Each row below holds a small network's activations on one input, seen along a few directions.
Each table varies a few parts of the input and shows all the possible inputs, shuffled.
Descriptions start from the smaller parts, as in this example, which fits no table here: one of 5 places around a ring, together with either a single point or one of 11 places around a ring or (one of 3 separate values, together with one of 6 places along a line).
Shared parts are said once, and a part with two or three values counts as separate values.
In the rows, 128 means zero.

Other details of the inputs vary at random and push rows far along two fixed directions, the same in every table; ignore that.

Rows:
row 1: [119 117 120 128 126 160 145  75 143 107 151 122 124]
row 2: [113  85 134 152 145 169 141 111 162 115 157 103 125]
row 3: [133 158 137 128 139 139 114  73 128 121 147 144 101]
row 4: [120  97 121 133 134 122 161 155 123 116 122 115 152]
row 5: [110  74 134 153 141 149 166 140 142  99 145  98 155]
row 6: [137 164 127 103 135 108 116 124 106 136 112 153 110]
row 7: [130 153 131 119 132 147 113  72 135 128 146 142  97]
row 8: [126 138 126 116 134 132 125 107 124 123 133 137 116]
row 9: [148 171 127 138  69 137  89  70 130 125 140 137 125]
row 10: [137 121 135 173  84 149 103 114 154 127 145 108 144]
row 11: [144 155 117 140  63 126 106  96 130 126 126 130 147]
row 12: [128 129 134 124 140  92 135 189 108 145 103 133 138]
row 13: [115  72 121 135 137 156 159 145 142 114 138  99 149]
row 14: [114  69 132 148 147 159 147 152 156 121 143  94 140]
row 15: [129  79 123 171  79 134 130 183 148 129 126  88 182]
row 16: [130 142 121 118 131 128 134 102 121 116 129 138 122]
row 17: [125 124 122 114 131 125 135 139 123 133 121 131 126]
row 18: [137 146 123  92 136  50 131 241  79 167  63 150 142]
row 19: [139 166 127  96 134 110 105 131 111 153 111 154 104]
row 20: [140 175 137 109 145  99  98 135 111 151 110 156  97]
row 21: [114  69 136 157 153 131 155 187 143 123 130  97 153]
row 22: [116 100 143 155 150 143 139 128 147 115 147 109 133]
row 23: [136 186 133 108 133 135  93  54 124 132 144 161  83]
row 24: [116  88 117 134 130 169 158  98 148 101 151 105 141]
row 25: [125 134 136 129 144 135 115 114 138 132 137 131 109]
row 26: [136 158 113  83 125  55 127 216  80 168  65 157 137]
row 27: [140 188 134 112 136 134  95  55 123 128 142 160  83]
row 28: [126 127 124 117 130  91 150 180 103 134  99 132 149]
Description of these inputs: one of 4 places along a line, together with either a single point or one of 6 places along a line.
- Change only the place on the line of 6 in row 22. List by row number the other rows that result. => row 2, row 14, row 20, row 21, row 25
- A walk changes only the place on the line of 4. It starts at row 20 and steps to row 27. List the rest of the walk in order. => row 6, row 16
- List by row number the other rows that have the place on the line of 4 in common with row 18. => row 5, row 6, row 8, row 9, row 13, row 17
- Change only the place on the line of 6 in row 28. List by row number the other rows that result. => row 1, row 4, row 16, row 24, row 26

Rows:
row 29: [125  76 122 151 121 154 144 148 153 120 133  96 150]
row 30: [108  80 123 159 114 176 150 104 163 117 160  96 149]
row 31: [125 116 129 158 136 141 135 105 142 100 142 119 129]
row 32: [133 163 159 119 165 167 111  40 127  99 165 139  82]
row 33: [151 184 132 107 106 148  77  48 126 130 141 153  91]
row 34: [116 117 130 146 111 143 145  98 135 111 147 120 143]
row 35: [134 133 128 142 125 157 109  76 152 117 147 126 107]
row 36: [122  91 129 166 128 159 147 102 152  91 151 102 142]
row 37: [118 112 151 137 168 148 150 110 135 113 156 122 118]
row 38: [113  65 126 167 117 163 168 127 151  97 158  91 171]
row 39: [129 114 150 123 166 115 145 178 108 133 114 127 124]
row 40: [128 175 126 120 130  76 118 144 108 148 104 157 118]
row 41: [133 117 120 113 100 102 127 194 116 158 102 125 148]
row 42: [113 117  87  54 171 109 169 147 104 128  96 153 115]
row 43: [128 119 124 147 136 143 118 120 149 124 136 125 122]
row 44: [136 117 124 128 121 105 131 175 110 127 102 119 157]
row 45: [147 219 128 108 131  79  90 100  99 150 109 178  92]
row 46: [145 153 123  97  98 109  99 163 105 153 104 138 127]
row 47: [132 156 125 111 112  68 130 179  97 158  85 148 140]
row 48: [107  73 121 144 102 144 157 169 146 132 131  95 162]
row 49: [131 121 130 133 101 140 131 113 120 110 137 123 141]
row 50: [121 120 140 114 170 109 128 176 122 156 121 133 109]
row 51: [137 145 124 123 118  96 132 152 110 141 107 135 141]
row 52: [112  64 127 173 131 154 167 128 161  94 155  89 162]
row 53: [134 141 132 128 101 155 115  74 124  99 152 126 131]
row 54: [134 152 143  94 169 100 102 184  99 160  97 144 101]
row 55: [122 131 125 119  99  96 139 169 103 142 108 133 150]
row 56: [123 120 120 125 116 102 135 178 128 160 100 125 144]
row 57: [129 109 129 148 113 152 138 105 132 103 145 115 144]
row 58: [100  82 152 146 165 153 169 124 147 110 160 111 133]
row 59: [117  68 127 169 140 151 155 148 152  91 144  89 160]
row 60: [159 212 129  91 113 111  67  83 108 154 110 169  88]
row 61: [122 132 121 124 122  98 126 172 132 156 105 134 132]
row 62: [145 186 128 115 114 138  91  42 134 139 143 155  89]
row 63: [125  94 121 144 141 130 128 183 144 128 120 108 149]
row 64: [139 132 121 111  99 118 117 168 116 149 108 131 135]
row 65: [140 133 122 113 127  91 108 202 118 154  84 131 136]
row 66: [124 149  93  48 167  90 175 142  76 124  84 163 118]
row 67: [127 172 125 120 131 102 105 125 129 158 114 156 103]
row 68: [123 160 133 142 122 140 123  47 142 110 154 137 109]
row 69: [117  76 120 154 130 138 148 165 157 127 132  97 154]
row 70: [129 159 127 144 136 162 103  38 157 119 167 140  93]
row 71: [143 138 121 115 109 114 113 163 116 152 105 136 130]
row 72: [144 180 134 127 114 142 100  30 125 108 149 150  98]
row 73: [134 138 134 142 126 147 116  73 139  97 147 124 120]
row 74: [134 142 127 138 112 175 113  40 151 119 170 128 109]
row 75: [135 142 125 115 101 100 129 157 101 140 111 137 145]
row 76: [107 115 145 121 167 125 132 146 134 146 136 132 106]
row 77: [122  70 127 151 116 144 153 166 131 102 131  92 174]
row 78: [127 120 140 116 170 117 122 178 116 149 117 131 106]
- The inputs of row 41 and row 75 match in every part but one. If row 48 is changed in the same way as row 41 into row 75, which row does it become? => row 55
- The inputs of row 42 and row 66 match in every part but one. If row 74 is changed in the same way as row 42 into row 66, which row does it become? => row 38
- What is each input in this table made of? => one of 2 separate values, together with either a single point or (one of 4 places along a line, together with either a single point or one of 5 places along a line)
- Change only the choice among 2 separate values in row 57. List by row number the other rows that result. => row 71
- Change only the place on the line of 4 in row 70. List by row number the other rows that result. => row 43, row 63, row 67
- Change only the place on the line of 4 in row 54. List by row number the other rows that result. => row 50, row 76, row 78
- Change only the choice among 2 separate values in row 67. List by row number the other rows that result. => row 40

Rows:
row 79: [119  78 126 154 119 139 146 170 148 132 130  98 159]
row 80: [115 140 138 131 148 174 132  25 147 100 178 137  92]
row 81: [132 115 129 140 114 113 128 174 122 132 114 118 151]
row 82: [134 155 130 100 157 105 115 144 107 140 108 150 104]
row 83: [150 207 127  90 102  90  85 111  92 156 103 172 101]
row 84: [132 160 119 118 113 128 113  86 128 130 132 145 112]
row 85: [119 115 130 119 158  99 150 183 113 137 107 130 135]
row 86: [126 102 126 113 163 107 147 201 115 141  99 122 136]
row 87: [125 147 134 109 152 126 134 106 119 133 133 145 105]
row 88: [145 193 127 101 108  82  85 144 104 171  97 166 106]
row 89: [136 153 137 147 119 167 104  35 153 113 167 132 102]
row 90: [122  77 128 158 117 168 152 115 150  98 154  93 156]
row 91: [129  90 129 148 117 124 143 183 130 129 118 104 162]
row 92: [128 123 118 135 121 128 132 125 133 121 126 125 136]
row 93: [131 114 125 133 114 115 133 169 118 127 113 118 153]
row 94: [120  86 132 160 113 173 142 103 155 105 160  97 147]
row 95: [110  75 125 128 154 143 156 166 138 120 132 105 139]
row 96: [120  83 115 140 120 133 155 163 140 126 123 105 159]
row 97: [139 165 133 124 109 115 101 113 118 134 122 143 119]
row 98: [113  85 127 127 158 131 150 171 133 120 124 110 138]
row 99: [139 163 131 130 118 114 100 117 125 140 123 143 115]
row 100: [117  82 127 157 120 132 142 171 148 125 128  99 159]
row 101: [123 135 135 125 155 187 125  26 151 100 177 130  89]
row 102: [138 203 132  78 147  62 104 151  82 165  87 181  94]
row 103: [120  93 115 139 120 116 149 179 133 127 111 110 160]
row 104: [125  91 122 135 113 126 146 178 126 130 117 107 162]
row 105: [120 134 141 138 159 179 140  20 150  92 180 129  95]
row 106: [138 163 129 118 109 118 107 109 115 130 122 143 122]
row 107: [129 122 123 144 122 164 134  62 152 103 157 119 124]
row 108: [148 193 129  98 102  84  88 142  96 163  97 164 110]
- What is each input in this table made of? => one of 5 places around a ring, together with either one of 2 separate values or one of 4 places along a line
- Change only the place on the line of 4 in row 93. List by row number the other rows that result. => row 81, row 92, row 99
- Change only the place on the ring of 5 in row 100. List by row number the other rows that result. => row 79, row 88, row 89, row 99

Rows:
row 109: [146 198 150 127 134 109  71  98 127 160 128 162  79]
row 110: [114  82 126 175 126 207 164  22 170  57 194  92 142]
row 111: [135 166 140 125 131  70 120 166  93 143 101 152 130]
row 112: [112  56 104 140 101 141 189 163 130 102 125  91 188]
row 113: [107 144 131  69 230 154 147  59 118 118 151 160  54]
row 114: [135 104 102  96  96  87 129 248 108 179  72 121 165]
row 115: [152 188 127 101 112 125  74  91 125 154 121 160  88]
row 116: [143 207 155 133 143  85 101  92 102 128 124 166 101]
row 117: [144 194 144 121 125 118  69  96 126 156 130 159  80]
row 118: [115  35 127 159 126 130 155 250 147 141 110  74 183]
row 119: [119  66 107 136 107 152 144 171 161 130 125  92 160]
row 120: [131 141 105 101 104  80 144 181  93 140  84 142 155]
row 121: [110  85 145 182 129 204 157  27 165  55 200  93 139]
- What is each input in this table made of? => either a single point or (one of 2 separate values, together with one of 6 places along a line)
